x =
-12.1   -2.3   -4.6   -4.3   -1.6
 -0.2  -15.1   -6.7  -17.3    0.3
  0.5    8.8   -8.7   -1.7   -5.6
-21.8  -22.2   -1.2  -16.2    2.4
 -1.5  -11.6   -8.9   -6.0   -8.5
-10.1    6.0   -8.5   13.2  -22.1
 -7.8  -11.3   -7.2   -3.3  -10.2
  5.9    0.4   -8.6  -12.6    3.2
  5.3   -1.6  -11.7    1.5  -11.9
 -5.6  -14.6   -5.3  -18.1    1.5
 -9.4    5.1   -6.7    5.7  -10.7
  2.3   15.2   -4.4   -9.6    4.7
  7.1    3.3   -8.9   -9.3   -2.0
x[-13,-5] -> -12.1
x[11,0] -> 2.3
x[5,-4] -> 6.0
x[9,2] -> -5.3
x[4,-4] -> -11.6
x[-6,4] -> 3.2
x[5,-1] -> -22.1
x[11,-2] -> -9.6
x[11] -> [2.3, 15.2, -4.4, -9.6, 4.7]
x[3] -> [-21.8, -22.2, -1.2, -16.2, 2.4]
x[-7,1] -> -11.3
x[-2,-4] -> 15.2
x[0] -> [-12.1, -2.3, -4.6, -4.3, -1.6]
x[10,1] -> 5.1
x[:, 4] -> [-1.6, 0.3, -5.6, 2.4, -8.5, -22.1, -10.2, 3.2, -11.9, 1.5, -10.7, 4.7, -2.0]
x[-11,-1] -> -5.6
x[-4] -> [-5.6, -14.6, -5.3, -18.1, 1.5]
x[6,-2] -> -3.3
x[-13,4] -> -1.6
x[-5,3] -> 1.5
x[-5] -> [5.3, -1.6, -11.7, 1.5, -11.9]
x[:, -2] -> [-4.3, -17.3, -1.7, -16.2, -6.0, 13.2, -3.3, -12.6, 1.5, -18.1, 5.7, -9.6, -9.3]
x[-1,4] -> -2.0
x[:, -3] -> [-4.6, -6.7, -8.7, -1.2, -8.9, -8.5, -7.2, -8.6, -11.7, -5.3, -6.7, -4.4, -8.9]
x[9,4] -> 1.5
x[8,1] -> -1.6
x[-2,2] -> -4.4
x[9,-5] -> -5.6
x[-9] -> [-1.5, -11.6, -8.9, -6.0, -8.5]

A =
[[  9.3  26.4  10.1 -32.1  41.2 -46.7  36.2  17.4  38.6  -0.1  45.9  17.9]
 [ 12.9  13.8 -16.7 -16.0  26.6 -28.4  10.7   6.0  16.5 -37.9  48.3 -25.9]
 [ 13.7   6.8   1.8  12.2 -38.3  42.6 -41.1  -0.9  58.7 -37.5  20.9 -33.3]
 [ 20.8 -27.2 -14.0  -1.8   8.0   1.6  44.4   9.1  60.5 -38.4  66.5 -11.9]
 [ 17.9  -9.4  25.9 -32.2  12.6  -3.1  26.4   4.0  16.5 -45.6  31.8  -4.7]
 [  9.3   0.4  -6.6   7.2 -11.7  28.2 -54.0 -11.2  14.8 -35.4 -15.5 -24.7]
 [  3.5  14.4  -7.6 -17.1  33.8 -32.6  -2.3  -1.5 -13.9 -23.6  12.1 -10.5]
 [  6.2  31.1   6.1 -21.0  16.5 -26.8   9.2  11.2  30.0 -19.5  44.8 -13.4]
 [  2.9  36.8  50.2 -25.8  25.1  -7.2 -43.6   2.6  20.0 -58.0   6.8 -13.9]]
Rows and columns are counted from 0.
(0, 0): 9.3
(0, 10): 45.9
(2, 10): 20.9
(5, 4): -11.7
(4, 1): -9.4
(3, 2): -14.0
(0, 1): 26.4
(1, 7): 6.0
(6, 6): -2.3
(1, 6): 10.7
(7, 11): -13.4
(7, 9): -19.5
(8, 10): 6.8
(2, 0): 13.7
(7, 10): 44.8
(7, 2): 6.1
(7, 3): -21.0
(3, 7): 9.1
(8, 0): 2.9
(1, 3): -16.0
(2, 11): -33.3
(0, 6): 36.2
(0, 2): 10.1
(3, 8): 60.5
(1, 10): 48.3
(5, 0): 9.3
(5, 5): 28.2
(6, 8): -13.9
(1, 8): 16.5
(3, 3): -1.8
(7, 8): 30.0
(1, 0): 12.9
(7, 7): 11.2

m =
117   15   14  130
249  220   95  146
164  159   41  111
161  198  165   64
206  131  172  117
m[0][0] => 117
m[:, 1] => [15, 220, 159, 198, 131]
m[0][2] => 14
m[3][2] => 165
m[:, 0] => [117, 249, 164, 161, 206]
m[4][2] => 172
m[1][1] => 220
